These are the activations of a small neural network, seen along a few directions. Each row is one input.
In each table, some parts of the input vary, and every possible input appears once, in random order.
Descriptions start from the smaller parts, as in this example, which fits no table here: one of 6 places along a line, together with either a single point or one of 11 places along a line or (one of 2 separate values, together with one of 8 places around a ring).
Shared parts are said once, and a part with two or three values counts as separate values.
(in the rows, 128 means zero)

Other details of the inputs vary at random and push rows far along two fixed directions, the same in every table; ignore that.
These rows show it; all are for the same input, with only those details redrawn:
[137 204 136 119  97 137 143 115 142 115 112  94 161 138 177 137]
[138 188 135 124 105 137 141 123 136 120 112 107 151 137 163 138]
[124 108 139 126 135 110 143 154 148 118 137  98 119 108 119 110]
[139  90 132 150 161 131 120 174 102 149 124 180  89 128  75 140]
[120  34 139 138 170  97 135 188 138 130 151 127  79  92  65  99]
[123 120 140 122 128 110 146 148 154 114 136  87 126 107 129 109]

Rows:
row 1: [139 222 125 122  86 151 144 101 125 124  94 112 174 153 190 149]
row 2: [130 172 123 121 112 148 109  76 112 139 134 165 143 155 142 153]
row 3: [150 167 129 114 120 136 117 108 125 136 110 145 155 168 180 125]
row 4: [101  97 137 103 116  87 160 137 190  90 162  27 139  79 140  75]
row 5: [148 211 126 120  98 157 119  98 124 126  94 130 170 158 189 147]
row 6: [124 141 124 119 107 124 143 112 130 114 136 102 151 114 143 121]
row 7: [126  87 117 153 153 138 110 136  81 153 134 203  90 132  72 155]
row 8: [101  89 141 104 116  85 168 130 179  89 163  27 143  72 141  73]
row 9: [147  88 133 144 166 135  99 165 106 149 123 187  94 133  88 135]
row 10: [134 107 128 144 155 144  97 122  87 161 133 216  94 151  81 156]
row 11: [157 197 130 104 105 142 113  90 132 127 121 135 168 172 196 129]
row 12: [134  81 130 129 153 121 110 152 131 130 140 143 108 116 101 113]
row 13: [145 112 141 109 143 110 118 135 146 126 140 124 130 140 150  99]
row 14: [124  75 118 161 157 136 116 146  70 160 120 210  85 131  69 155]
row 15: [154 186 110 156 118 181 116 116  51 164  79 223 139 175 127 189]
row 16: [116 119 131 133 128 119 135 119 122 125 136 126 120 115 120 131]
row 17: [104  70 147 110 135  79 160 160 188  96 162  36 118  73 120  72]
row 18: [100 104  87 135 121 141 110  97 136 119 128  98 129 122 111 142]
row 19: [101 190  83 135  90 171 115  64 132 121  96 100 160 155 160 169]
row 20: [106 126 131 114 114 116 137  91 146 121 145 104 141 121 142 113]
- What do these inputs look like to the network? => either one of 2 separate values or (one of 3 separate values, together with one of 6 places along a line)
- Which of the alternatives is row 18? => one of 2 separate values
- Start at row 2 and move only the place on the line of 6, one step at a time. The first step leads to row 7. Which rows follow, in order? => row 6, row 4, row 12, row 11

Rows:
row 21: [113  51 126 133 155 103 134 154 127 133 148 132  94 115  87 106]
row 22: [128 110 125 141 144 136 110 120 108 139 129 162 107 132 100 147]
row 23: [130 184 148 120 103 128 153 126 140 116 119 101 155 123 166 125]
row 24: [116 140 141 108 116 113 137 115 169 111 141  80 145 118 162 100]
row 25: [123 128 151 116 120  98 155 148 162 102 146  69 133  93 143  99]
row 26: [144  96 129 131 151 122 119 154 116 141 121 157 115 139 117 119]
row 27: [156 171 126 148 138 164 105 133  79 167  87 221 125 178 127 173]
row 28: [111  64 109 141 146 125 121 134 109 138 137 150 106 113  92 126]
row 29: [146 138 148 128 130 126 140 157 123 126 127 132 128 116 127 125]
row 30: [ 98  65 111 143 145 117 137 167 160 112 132  68 100  91  84 113]
row 31: [165 198 131 129 116 160 112 122 103 143  99 169 151 168 159 160]
row 32: [146  93 138 142 154 122 134 173 102 141 120 163 104 122 101 123]
row 33: [119  93 110 149 142 136 110 129  98 141 131 171 103 122  88 150]
row 34: [154 200 126 129 116 158 103 109 110 139 111 171 140 169 156 162]
row 35: [126  76 142 123 151  97 127 157 150 120 148 109 106 105 110 101]
row 36: [ 99  66 113 136 136 116 128 128 131 127 139 122 110 101  90 117]
row 37: [108 154 130 114 104 128 136  85 156 112 130  82 152 122 159 121]
row 38: [122 190 124 129 101 146 136  94 119 135 111 134 148 155 156 154]
row 39: [135 139 121 133 128 137 127 127 109 139 126 154 123 146 113 145]
row 40: [141 104 127 127 149 128 110 143 122 136 128 156 115 142 123 119]
row 41: [131 135 106 135 121 152 115 114 101 136 120 156 134 134 113 149]
row 42: [134 158 135 101 107 119 136 116 168 107 142  78 156 126 167 104]
row 43: [123 164 126 115 105 133 131  84 139 115 123  96 160 137 173 127]
row 44: [119 132 127 127 124 119 137 119 133 125 138 116 123 127 126 133]
row 45: [113 151 131 102 101 116 146  91 168  99 148  52 165 109 163 102]
- What do these inputs look like to the network? => either a single point or (one of 4 separate values, together with one of 6 places along a line)
- Which other rows does row 24 become when the choice among 4 separate values takes its other values? List them by row number. => row 34, row 40, row 42
- Which other rows does row 28 become when the place on the line of 6 takes its other values? List them by row number. => row 21, row 26, row 32, row 40, row 43
